These are the activations of a small neural network, seen along a few directions. Each row is one input.
Each table varies a few parts of the input and shows all the possible inputs, shuffled.
Descriptions start from the smaller parts, as in this example, which fits no table here: one of 8 places around a ring, together with either a single point or one of 9 places around a ring or (one of 2 separate values, together with one of 6 places along a line).
Shared parts are said once, and a part with two or three values counts as separate values.
(in the rows, 128 means zero)

Other details of the inputs shift rows strongly along two fixed directions, in all tables alike. That doesn't count.
These rows show it; all are for the same input, with only those details redrawn:
[126 128 117 126 140 127 127 122 120 125 132 100 126 129]
[132 123 115 127 146 137 137 116 114 122 118  68 122 119]
[122 142 114 135 141 124 115 121 122 126 148 108 139 122]
[137  92 129  96 137 135 155 128 119 127  94  92  80 149]
[105 154 139 112 119  94  94 142 153 144 177 208 130 170]
[118 120 151  84 119 105 125 146 152 145 136 189  86 182]
[115 132 137 101 124 107 118 137 143 139 144 164 110 165]
[117 136 130 114 129 110 114 134 139 136 149 155 120 151]

A family of inputs:
R1: [119 101 158 110 127 107 140 138 153 143 125 179  95 173]
R2: [124 150 103 156 152 136 124 117 111 117 137  86 160 105]
R3: [125 139 128 106 112 120 111 132 136 135 135 155 133 139]
R4: [141  97 132  89 121 155 170 131 118 123  65  97  94 137]
R5: [153  86 136 110 116 151 166 136 118 121  71 111  86 115]
R6: [140 139 110 149 131 138 108 111 114 125 134  94 156  83]
R7: [123 129 119 133 134 128 134 127 121 120 135 106 128 126]
R8: [144  97 139  89 111 151 171 143 122 122  67 116  84 152]
R9: [105 156 132 118 126  97  93 135 148 142 176 193 140 158]
R10: [153 140 104 143 125 151 121 128 105 117 105  75 152 119]
R11: [112 151 137 164 128 107 105 134 143 131 178 178 160 143]
R12: [111 137 145 135 124  92  92 129 152 146 179 189 139 160]
R13: [139  76 139  82 140 146 179 127 119 127  70  80  60 145]
R14: [170 102 116 130 124 152 135 131 106 123  83  86 106 108]
R15: [112 151 136 161 129 103  99 130 144 134 177 177 162 144]
R16: [123 144 135 115 109 122 118 138 139 132 139 160 134 142]
R17: [131 111 129 152 150 142 153 115 119 120 111  76 128 114]
R18: [136 113 120 105 126 147 145 117 115 124  95  81 119 116]
R19: [132 113 125 151 140 128 130 114 119 124 132  85 133 121]
R20: [138 152 106 171 130 143 113 117 111 115 135  97 171  71]
R21: [129 156 112 153 125 147 129 125 114 113 128 101 167  99]
R22: [141 123 120 131 125 140 127 122 119 125 110 118 132  96]
R23: [115 138 142  92 107 120 122 133 145 139 132 174 124 147]
R24: [147  96 131  93 117 155 170 135 115 119  62  94  91 141]
R25: [146 116 120 135 121 145 137 117 113 120 108  85 125  84]
R26: [124 144 105 163 145 140 138 123 109 108 132  79 155 103]
R27: [121 105 159 114 118 106 132 138 151 142 140 174  97 169]
R28: [130 114 123 144 144 126 126 108 121 129 133  86 134 119]
R29: [118 121 147 122 130 108 117 125 146 144 150 159 119 150]
R30: [125 146 106 155 145 131 119 117 113 118 145  83 156 108]
R31: [111 181 123 138 117 117  89 133 140 133 169 186 180 129]
R32: [143  65 148 105 136 134 173 131 128 130  77 104  65 161]
R33: [139  89 127 100 141 143 170 135 115 120  77  90  77 149]
R34: [108 158 132 130 125 103 105 147 146 134 166 199 142 162]
R35: [116 164 116 146 127 134 115 124 127 123 144 139 174 108]
R36: [116 161 101 160 152 125 106 109 117 122 162  88 173  97]
R37: [122 161 109 150 132 140 114 111 117 120 144  93 175  91]
R38: [109 165 105 162 149 117 107 125 126 122 165 135 174 116]
R39: [133 146 108 145 128 145 123 115 109 116 128  75 162  98]
R40: [132 114 155  82 102 113 116 141 152 151 125 203  89 149]
R41: [120 142 105 156 151 140 138 119 112 111 130  81 155 102]
R42: [123 119 158  76  99 119 137 148 152 143 117 192  88 169]
R43: [148 114 124 153 139 130 124 128 119 128 123  98 125 140]
R44: [145 109 120 108 125 158 160 126 109 116  76  77 111 122]
R45: [119 131 118 134 144 133 142 125 122 120 124 110 133 124]
R46: [122 144 136 115 107 123 118 137 138 133 140 162 133 138]
R47: [157  81 134 103 117 150 162 133 116 123  64 106  81 118]
R48: [127 144 113 187 149 133 120 112 114 115 150  82 171  99]
R49: [137  83 140  88 128 133 168 140 124 126  88 108  63 159]
R50: [128 155 112 154 132 148 128 121 113 115 128  97 169  98]
R51: [112 161 104 155 143 110  94 120 126 126 175 126 168 118]
R52: [142 119 120 134 132 152 144 116 114 120  97  91 129  84]
R53: [134  71 153 103 128 127 166 129 133 133  97 114  70 154]
R54: [117 145 121 140 138 123 123 125 126 125 149 118 141 122]
R55: [138 139 116 152 124 133 112 118 118 123 138 110 153  87]
R56: [141 115 120 129 128 145 137 113 115 123 105  86 125  84]
R57: [103 167 127 146 129 110 108 140 141 128 174 183 158 140]
R58: [123 151 114 190 147 131 118 114 118 116 158  94 177  96]
R59: [127  92 138  90 133 131 162 133 129 128  97 117  76 154]
R60: [141 129 121 136 121 133 117 121 120 126 127 114 134  95]
R61: [143  90 155  77 108 135 154 142 141 141  78 166  69 143]
R62: [137 123 139 104 123 114 123 157 140 139 122 173  90 187]
R63: [138 104 158  80  99 115 126 145 150 148 114 194  77 153]
R64: [131 114 150  90 106 115 119 135 148 147 123 187  99 140]
R65: [143 122 119 134 123 141 128 124 117 123 109 114 131  97]
R66: [126 143 104 163 147 139 137 124 109 109 131  76 155 106]
R67: [125 143 132 123 110 130 129 147 135 125 127 168 135 141]
R68: [110 178 123 131 114 110  80 127 142 138 178 180 178 130]
R69: [128 130 124 166 143 124 119 114 122 125 151  94 151 115]
R70: [127 117 158  95 104 118 132 149 154 143 118 217  94 149]
R71: [125 146 120 144 124 123 101 117 130 133 152 146 158  91]
R72: [117 151 149 124 102 108 103 148 155 142 158 235 136 138]
R73: [117 130 136 163 139 115 124 130 138 129 153 152 147 135]
R74: [115 168 127 127 108 114  91 132 140 135 168 176 165 134]
R75: [121 124 145 131 133 111 122 131 145 140 141 164 123 153]
R76: [117 148 141 124 103 105  94 137 150 142 165 212 142 128]
R77: [143  89 131 128 140 139 152 113 116 125 100  62 102 125]
R78: [126  81 164  92 124 117 156 133 147 142 107 150  68 170]
R79: [138 152 107 173 130 143 116 119 112 114 137 100 171  73]
R80: [116 135 139 114 123 116 132 149 140 130 135 173 113 166]
R81: [127 136 121 129 126 146 141 127 120 118 112 113 142 115]
R82: [117 153 114 147 139 115 104 125 127 127 164 128 155 124]
R83: [134  88 137 123 143 135 155 113 122 128 104  80 101 127]
R84: [124 127 119 165 152 136 136 109 118 119 131  80 154 102]
Q: The inputs of R77 and R82 match in every part but one. If R28 is changed in the same way as R77 into R82, which row does it become?
A: R9
Q: The inputs of R39 and R19 match in every part but one. If R3 is changed in the same way as R39 into R19, which row does it become?
A: R12
Q: Describe the family of inputs behind these rows.
A: one of 4 places along a line, together with either a single point or (one of 2 separate values, together with one of 10 places around a ring)
Q: Which other rows does R31 become when the place on the ring of 10 takes its other values? List them by row number.
A: R4, R8, R21, R24, R35, R44, R50, R67, R81
Q: Which other rows does R1 become when the place on the ring of 10 takes its other values? List them by row number.
A: R11, R15, R17, R32, R48, R58, R73, R75, R84
Q: Which other rows does R29 become when the choice among 2 separate values takes its other values? List them by row number.
A: R1

A family of inputs:
R85: [111 136 140 146 132 108 109 128 146 139 160 181 143 138]
R86: [138 102 133 110 132 133 144 122 122 130 103  94 100 139]
R87: [136  84 166  83 110 111 140 148 154 151 107 189  63 177]
R88: [110 158 134 135 121 123 119 138 141 130 151 182 154 135]
R89: [132 134 114 153 144 156 157 122 108 110 103  71 146 102]
R90: [123 121 128 143 142 123 132 119 130 131 134 117 133 110]
R91: [109 175 101 147 138 127 106 119 122 118 162 118 180  99]
R92: [150 134 110 147 127 154 132 124 105 113 107  74 146  95]
R93: [125 143 126 145 132 140 138 132 123 119 128 125 147 129]
R94: [116 185 116 140 119 109  73 136 138 138 183 185 177 133]
R95: [119 131 121 131 132 114 116 118 130 126 142 117 137 127]
R96: [134  79 131 139 167 130 167 114 112 123 114  46  87 141]
R97: [136 101 136 122 130 121 133 126 131 130 117 123 102 132]
R98: [146 110 131 128 119 140 138 131 120 123 104 119 113 115]
R99: [137 123 142 127 114 123 120 142 138 134 131 178 120 149]
R100: [130 165  94 150 135 143 105 114 107 116 144  82 175  85]
R101: [104 150 138 149 140 108 122 143 144 133 168 166 141 178]
R102: [142  96 131  87 130 146 166 135 118 124  71  96  78 152]
R103: [100 186 117 146 130 108  89 134 140 131 184 183 180 136]
R104: [143 123 130 117 116 136 133 141 126 125 111 129 116 137]
R105: [111 139 138 133 122 110 108 125 145 140 157 180 142 120]
R106: [140  86 159  81 107 114 132 145 151 150 106 185  66 165]
R107: [127 152 101 150 134 136 108 102 111 120 147  72 173  72]
R108: [138  92 159  64 102 110 134 148 149 149 107 183  62 184]
R109: [118 169 128 170 121 111  87 135 141 133 181 189 178 128]
R110: [134 126 123 141 129 130 116 119 124 131 134 117 137 101]
R111: [126 143 126 131 123 138 132 127 124 121 128 130 145 114]
R112: [150  98 119 108 129 149 147 113 108 124  89  53 109 100]
R113: [144 102 129 112 127 132 135 121 122 130 105  92 105 136]
R114: [116 181 126 161 119 117  89 139 140 133 178 187 182 135]
R115: [135 114 114 102 134 156 161 119 108 117  81  64 111 107]
R116: [119 130 105 147 168 136 145 114 106 113 133  45 132 140]
R117: [130 117 108 141 151 141 147 104 108 117 109  45 138  95]
R118: [127 113 157 113 111 112 130 150 151 139 123 204  97 172]
R119: [ 92 167 129 156 148  83  81 123 148 142 218 167 166 167]
R120: [139 122 120 111 129 142 136 130 119 126 102 101 113 139]
R121: [118 157 113 174 135 126 112 119 125 114 161 130 180  90]
R122: [152 111 113 154 141 139 125 110 108 122 113  66 134  90]
R123: [148 101 126  86 120 147 151 134 117 128  78  99  83 139]
R124: [113 160 110 146 130 120  99 107 125 125 166 115 175  92]
R125: [141  82 147 111 127 144 177 138 123 123  77 117  79 146]
R126: [119 129 119 127 135 126 126 111 126 126 134  99 141 106]
R127: [117 142 135 131 119 110 101 125 145 141 160 179 142 116]
R128: [144 148 107 175 132 139 105 116 110 118 142  92 172  81]
R129: [128 137 101 135 150 149 147 116 106 112 105  58 142 101]
R130: [116 143 142 123 103 107 108 143 150 136 154 209 132 136]
R131: [135 137 111 143 128 157 142 118 108 113 107  79 149  87]
R132: [123 151 109 120 124 136 118 121 121 123 132 113 145 104]
R133: [122 133 125 150 130 120 128 129 129 118 138 136 139 117]
R134: [145 107 127 107 122 136 130 122 121 133 103  97 105 125]
R135: [137  73 145  98 136 142 173 123 128 131  79 101  75 129]
R136: [132 103 164  81 105 123 153 159 148 138  97 197  71 190]
R137: [127 130 150  97  97 121 126 155 147 139 122 200 105 159]
R138: [121 124 146 118 114 123 134 137 141 132 129 180 120 137]
R139: [119  83 168  97 126 103 158 155 153 139 119 185  55 212]
Q: The inputs of R96 and R139 match in every part but one. If R110 is changed in the same way as R96 into R139, which row does it become?
A: R98
Q: Describe the family of inputs behind these rows.
A: one of 5 places around a ring, together with either a single point or one of 10 places around a ring
Q: A walk changes only the place on the ring of 5. It starts at R131 and steps to R130. List the rest of the walk in order.
A: R127, R107, R132
Q: Which other rows agree with R91 in the place on the ring of 5? List them by row number.
A: R94, R100, R102, R103, R115, R116, R120, R123, R129, R132
